A small network was trained on invented records. Each row is its activation on one of them, seen along a few directions.
After each row come some of the record's fields: FITA, LIZUD, TIFEG, FEN, KOS, POBI.
Not every record has every field; a missing one is written absent.
The largest differences between rows may come from other fields.
Strong random noise was added to every row along 2 fixed directions; ignore it. To show where, here is one row again and again, with new noise each time:
[ -71  117  301 -175  252 -182 -190   13 -147   89   26   47 -102 -288
 -256]
[  30   57   56  139  121  -40   79  119 -346  -47 -145   65  -74  209
 -245]
[  20   76   49  177  130  -53   82  136 -376  -43 -147   72  -57  225
 -217]
[ 124 -152  185 -345   36   82    4  -98   33  -71 -100  -12 -278  -56
 -578]

[-176  361 -145  532   62  -96  371  261 -474  -74 -103  146  379  404
  450]	<FITA:luvib LIZUD:dis TIFEG:seno FEN:remab KOS:penu POBI:absent>
[ 121 -280 -184  267  158    9   34    8    0   33    3   68 -135 -129
 -119]	<FITA:luvib LIZUD:mufe TIFEG:kol FEN:remab KOS:pazaf POBI:nedu>
[-138 -116 -239  438  295 -281 -380    9  181  105  142  106  218 -395
  271]	<FITA:falir LIZUD:mufe TIFEG:kol FEN:remab KOS:pazaf POBI:med>
[-120  157  318 -462  129 -100 -208 -150  173   92  217  107  -82 -407
  218]	<FITA:luvib LIZUD:dis TIFEG:seno FEN:remab KOS:penu POBI:med>
[  73  -34  251 -253 -199  313   81 -274  188 -313 -115 -156  -86   89
 -475]	<FITA:falir LIZUD:mufe TIFEG:ses FEN:kad KOS:pazaf POBI:med>
[ -74   -4  309 -623   -8  -53 -229 -229  314   99  242  -95  -42 -659
  -82]	<FITA:falir LIZUD:dis TIFEG:meneb FEN:remab KOS:pazaf POBI:absent>
[ 297 -381 -314   67 -231  371  235  131  156 -134  -80   22   -1  419
 -232]	<FITA:falir LIZUD:dis TIFEG:meneb FEN:remab KOS:penu POBI:nivum>
[ -12  191 -200  694  213 -123   90  319 -391  261  225   96  360   41
  690]	<FITA:falir LIZUD:dis TIFEG:meneb FEN:remab KOS:pazaf POBI:nivum>
[  14    1  255 -578  -98  103  270  -47  -88  107    2 -147  -42  -11
   -6]	<FITA:luvib LIZUD:mufe TIFEG:ses FEN:kad KOS:pazaf POBI:nedu>
[  60  -28  -43  163 -117 -115 -436   37 -120 -148   63  159 -147  -79
 -218]	<FITA:falir LIZUD:dis TIFEG:meneb FEN:remab KOS:pazaf POBI:solog>
[-365  628   58   93  168 -156   94  111 -578  -67 -218    0  301  251
  213]	<FITA:luvib LIZUD:mufe TIFEG:ses FEN:kad KOS:penu POBI:med>
[-131   73  127  374  192   45  203 -104  267 -314  112   55  304   31
 -165]	<FITA:luvib LIZUD:dis TIFEG:kol FEN:remab KOS:pazaf POBI:med>
[  -3  201 -239  752  138  339  186   40  -83 -613 -209   15  260  294
 -718]	<FITA:luvib LIZUD:dis TIFEG:meneb FEN:remab KOS:pazaf POBI:rarus>
[  17   54  -27 -315 -352  347  528  -11  -52 -326 -233 -114  -14  386
 -347]	<FITA:luvib LIZUD:mufe TIFEG:meneb FEN:kad KOS:penu POBI:absent>
[ -29   95   80  202   23   -7 -369   50   36 -194 -128   83  -98  -85
 -165]	<FITA:falir LIZUD:dis TIFEG:meneb FEN:kad KOS:penu POBI:med>
[-150  326  202   29  128  -62  -11  -17 -213 -194  -22   -7   78  123
  -43]	<FITA:luvib LIZUD:mufe TIFEG:ses FEN:kad KOS:pazaf POBI:med>
[  18   25  132 -205  -44  -27  -53  -55   52   35  -57 -152  -55 -176
   20]	<FITA:falir LIZUD:dis TIFEG:ses FEN:kad KOS:pazaf POBI:absent>
[ 312 -107 -509  639 -212  423  375   21  -20 -326 -178 -140   49  503
  -69]	<FITA:falir LIZUD:dis TIFEG:meneb FEN:kad KOS:pazaf POBI:rarus>
[ 245 -244   47 -576 -275  164  174 -173  -11  243   -4  -64 -320   52
   71]	<FITA:falir LIZUD:mufe TIFEG:ses FEN:kad KOS:pazaf POBI:nedu>
[-144  340  -13  381  181  107  218    0   61 -222  210  -92  380 -148
  -23]	<FITA:luvib LIZUD:dis TIFEG:meneb FEN:remab KOS:pazaf POBI:rarus>
[ 113 -169  -89   33 -256  -50  145   37   30   68  -18  -62  -19  325
  -49]	<FITA:falir LIZUD:mufe TIFEG:ses FEN:remab KOS:pazaf POBI:nedu>
[ 211 -474 -256 -343 -124  223  -57 -232  582   12   49 -123 -220  -53
 -398]	<FITA:falir LIZUD:mufe TIFEG:meneb FEN:remab KOS:penu POBI:rarus>
[ -23  119  135 -148  119 -102 -742   65  -91 -115  -79  247 -288 -237
 -251]	<FITA:falir LIZUD:mufe TIFEG:meneb FEN:kad KOS:penu POBI:med>
[-113  -17 -160   99  191 -160 -258    3  157  203  155  -21  109 -230
  151]	<FITA:falir LIZUD:mufe TIFEG:meneb FEN:remab KOS:penu POBI:rarus>
[ 261 -233  -86   90  -13 -192 -567   -3 -124   24 -196  235 -379   18
 -158]	<FITA:falir LIZUD:dis TIFEG:meneb FEN:kad KOS:pazaf POBI:solog>
[ 187 -220 -396  311 -203  219  432  -51  158  258  138  -85   -7  243
  323]	<FITA:falir LIZUD:mufe TIFEG:meneb FEN:remab KOS:penu POBI:nivum>
[-154   90  194 -368  -81  -59   29  -69 -199  170    8 -141   49  -73
  254]	<FITA:falir LIZUD:mufe TIFEG:ses FEN:remab KOS:pazaf POBI:solog>
[  33 -106   68 -244 -119  198 -183 -272  234 -358 -143  -55   -2 -136
 -685]	<FITA:falir LIZUD:dis TIFEG:meneb FEN:remab KOS:pazaf POBI:med>
[ 178  -46 -131  140  -26   44 -105   22  -66  -90  -16   15 -125  138
  196]	<FITA:falir LIZUD:dis TIFEG:meneb FEN:kad KOS:pazaf POBI:med>
[ 373 -572  -12 -377 -130  -59 -513 -160  181  105 -298  291 -712    1
 -284]	<FITA:falir LIZUD:dis TIFEG:seno FEN:kad KOS:penu POBI:solog>
[-304  140 -168  342  317 -109  126  -12  115  -45  274 -148  427 -116
   38]	<FITA:luvib LIZUD:mufe TIFEG:kol FEN:remab KOS:pazaf POBI:rarus>
[ -54  -47 -135  191   67  -95   85  174 -229  321   95  100  -67   26
  438]	<FITA:luvib LIZUD:mufe TIFEG:meneb FEN:remab KOS:penu POBI:nedu>
[ 230 -296  -68 -314 -206   69   45 -199  333  156 -107   76 -466  -98
 -150]	<FITA:luvib LIZUD:dis TIFEG:seno FEN:kad KOS:penu POBI:nedu>
[-264  367  145  100  424 -237 -137  129   32   32  274  -99  283 -283
  294]	<FITA:luvib LIZUD:mufe TIFEG:ses FEN:remab KOS:pazaf POBI:rarus>
[ 169   10 -189  183  -10  115    4    9  141  -94  -58  100  -98   88
 -421]	<FITA:luvib LIZUD:mufe TIFEG:meneb FEN:kad KOS:penu POBI:nivum>
[ 179 -234 -269  248 -181  346  425   83  -62  176  -45   84   34  357
  231]	<FITA:falir LIZUD:dis TIFEG:seno FEN:remab KOS:penu POBI:nivum>
[-135   96   95  114  174 -273 -215   49 -152    2  100   24  -91   -7
  -66]	<FITA:luvib LIZUD:mufe TIFEG:ses FEN:remab KOS:pazaf POBI:solog>
[-142  156  302 -468    1 -233 -185  -55  104  387  228  -69  -49 -627
  448]	<FITA:falir LIZUD:dis TIFEG:meneb FEN:kad KOS:penu POBI:absent>

Which values does each new row have?
[-184  429  189  119   17 -416 -265  242 -570  236  -29   94  134   44
  325]	<FITA:falir LIZUD:mufe TIFEG:ses FEN:kad KOS:pazaf POBI:nedu>
[-174  -13   71 -244   86 -238 -501   89 -377  433    2  189 -222 -312
  435]	<FITA:falir LIZUD:mufe TIFEG:meneb FEN:remab KOS:penu POBI:solog>
[ 396 -482  -41 -454 -184   87 -217 -254  404  186   23  -17 -464 -298
 -245]	<FITA:falir LIZUD:dis TIFEG:meneb FEN:kad KOS:pazaf POBI:nedu>
[-113   -6   68  118  205 -140 -456   68   96   77  149   91  -82 -266
  143]	<FITA:falir LIZUD:mufe TIFEG:meneb FEN:remab KOS:penu POBI:med>
[  87  -29  -63   23   16   -4   14   76   45  145  206  -35  157 -102
  290]	<FITA:falir LIZUD:dis TIFEG:meneb FEN:remab KOS:pazaf POBI:nivum>
[ 245 -231  -88 -213  -14  -34 -205 -111   31   65 -140   23 -283  111
  103]	<FITA:falir LIZUD:dis TIFEG:ses FEN:kad KOS:pazaf POBI:med>
[ 248 -276  -40 -169 -167  143   22 -100  242 -189 -228  -81 -183  110
 -408]	<FITA:falir LIZUD:dis TIFEG:ses FEN:kad KOS:pazaf POBI:absent>
[-247  414  270  -71 -100  200  258    1 -194 -339 -153  -71   91  277
 -182]	<FITA:luvib LIZUD:mufe TIFEG:ses FEN:kad KOS:penu POBI:med>
[-405  536  298  236  257 -374 -172  196 -488  138   33  -14  406 -187
  334]	<FITA:falir LIZUD:mufe TIFEG:ses FEN:kad KOS:pazaf POBI:absent>
[-135  198 -309  735   43 -226  308  273 -378  245  115  119  130  331
  686]	<FITA:luvib LIZUD:mufe TIFEG:meneb FEN:remab KOS:penu POBI:nedu>
[-233  539    7  642  325 -133   18  452 -505   46   52  149  402   74
  310]	<FITA:luvib LIZUD:mufe TIFEG:meneb FEN:kad KOS:penu POBI:nivum>
[-206  226  118   49  121 -110  102   76  -63  -94   95 -108  214  -81
    8]	<FITA:luvib LIZUD:mufe TIFEG:ses FEN:remab KOS:pazaf POBI:absent>
[-150  128  311 -285   86   63 -173 -167  326  -95    7    5  -96 -439
 -124]	<FITA:luvib LIZUD:dis TIFEG:seno FEN:kad KOS:penu POBI:med>
[-143  345  263 -196 -130  156  178  -64  -42 -283  -93  -27   42  213
 -178]	<FITA:luvib LIZUD:mufe TIFEG:ses FEN:kad KOS:penu POBI:med>
[ 171  -22 -100  205   53  168   40   43  150  -59  128  -98   71  -58
  200]	<FITA:falir LIZUD:dis TIFEG:meneb FEN:kad KOS:pazaf POBI:rarus>
[ 149  -60 -193  441   48  197  -27  -19  180 -249   40    5  151    8
 -349]	<FITA:falir LIZUD:dis TIFEG:meneb FEN:remab KOS:pazaf POBI:rarus>
[-128  231  348   57  289  -90 -349  -51  291 -399    9  -72   17 -421
 -486]	<FITA:luvib LIZUD:dis TIFEG:ses FEN:kad KOS:pazaf POBI:med>
[  87  -99   80 -630 -144  290  215 -343   91 -291 -278 -152 -158  213
 -562]	<FITA:luvib LIZUD:mufe TIFEG:ses FEN:kad KOS:pazaf POBI:med>
[-278  234   61  -17    1  -51  312   71  -48   98  160 -141  243 -154
  346]	<FITA:luvib LIZUD:mufe TIFEG:meneb FEN:remab KOS:penu POBI:absent>
